Each row below holds a small network's activations on one input, seen along a few directions.
Each table varies a few parts of the input and shows all the possible inputs, shuffled.
Descriptions start from the smaller parts, as in this example, which fits no table here: ring(5) and (point or (values(2) and line(4)) or line(11)).
Shared parts are said once, and a part with two or three values counts as separate values.
(in the rows, 128 means zero)

Other details of the inputs vary at random and push rows far along three fixed directions, the same in every table; ignore that.

Rows:
R1: [163 121 112 152 155 171 123 114 122 164 134 170]
R2: [144 141 154 174 144 104 102 164 138  92  95 146]
R3: [151 149 140 151 154 136 108 153 117 166 155 189]
R4: [123 142 100 114 111 115 135 130 110 196 181 162]
R5: [104 126  67  52 103 152 190 103  91 192 196 118]
R6: [ 93 136 134  90  69  91 164 164 109 101 175  97]
R7: [102 113 106  89  82 123 157 113 123  94 136  83]
R8: [136 124 106 122 135 161 150 110 130  82  89 104]
R9: [118  98 104  93 126 155 159 106 100 172 176 139]
R10: [151 133 117 177 152 124  88 113 141 187 113 183]
R11: [ 97 156 152 106 105  80 124 141 126 103 146 101]
R12: [115  95  90  92  97 155 155  81 136  97 110  70]
R13: [145 132 136 164 135 124 111 144 143  95  95 129]
R14: [112 181 166 127 107  73 109 203 129 106 160 137]
R15: [117 128 159 132 142 125 117 132 144  96  91 114]
R16: [159 111 136 176 154 131  88  98 129 180 130 165]
R17: [137 152 144 138 152 135 107 138 145  89  85 132]
R18: [121 122 151 147 140 112 105 124 141  92  81 128]
R19: [138 108 127 141 135 142 133 121 144 100  94 107]
R20: [125 154 147 134 121 104 119 170 132  95 127 124]
R21: [168 124 114 168 153 168 109 115 134 166 128 172]
R22: [132 148 179 164 154  97  91 168 152  99  91 143]
R23: [145 124 119 154 129 143 118 125 151  95  92 110]
R24: [128  91 112 115 124 161 151  93 136  96  91  86]
R25: [115 156 154 131  95  60 121 174  89 187 235 174]
R26: [139  99 119 123 172 170 129  72 114 174 127 135]
R27: [112 145 146 112 106  99 140 170 125 109 152 112]
R28: [102 142 152 113  95  92 136 164 121 107 152 114]
R29: [112 128  84  54 140 171 165  90 110 195 159 123]
R30: [149 111 135 162 151 130 105 100 118 174 139 161]
R31: [131  85 100 111 120 174 151  78 145  94  83  70]
R32: [136 104 113 133 125 155 139 107 152  96  92  88]
R33: [ 93 144 145  93 101  93 132 148 128 102 145 108]
R34: [143 126 116 139 175 147 111 101 127 185 104 170]
R35: [124 128 143 134 120 110 138 154 130  99 123 115]
Description of these inputs: line(5) and (point or line(6)).
Changing only the line(5) part turns R17 into R3. The same change can be made to R29. Which row results?
> R34
Which other rows agree with R5 in the line(5) part? List them by row number.
> R2, R6, R8, R9, R25, R35
Which other rows does R27 become when the line(5) part takes its other values? List them by row number.
> R19, R22, R32, R35
Which other rows does R32 become when the line(6) part takes its other values? List them by row number.
> R12, R16, R21, R23, R31
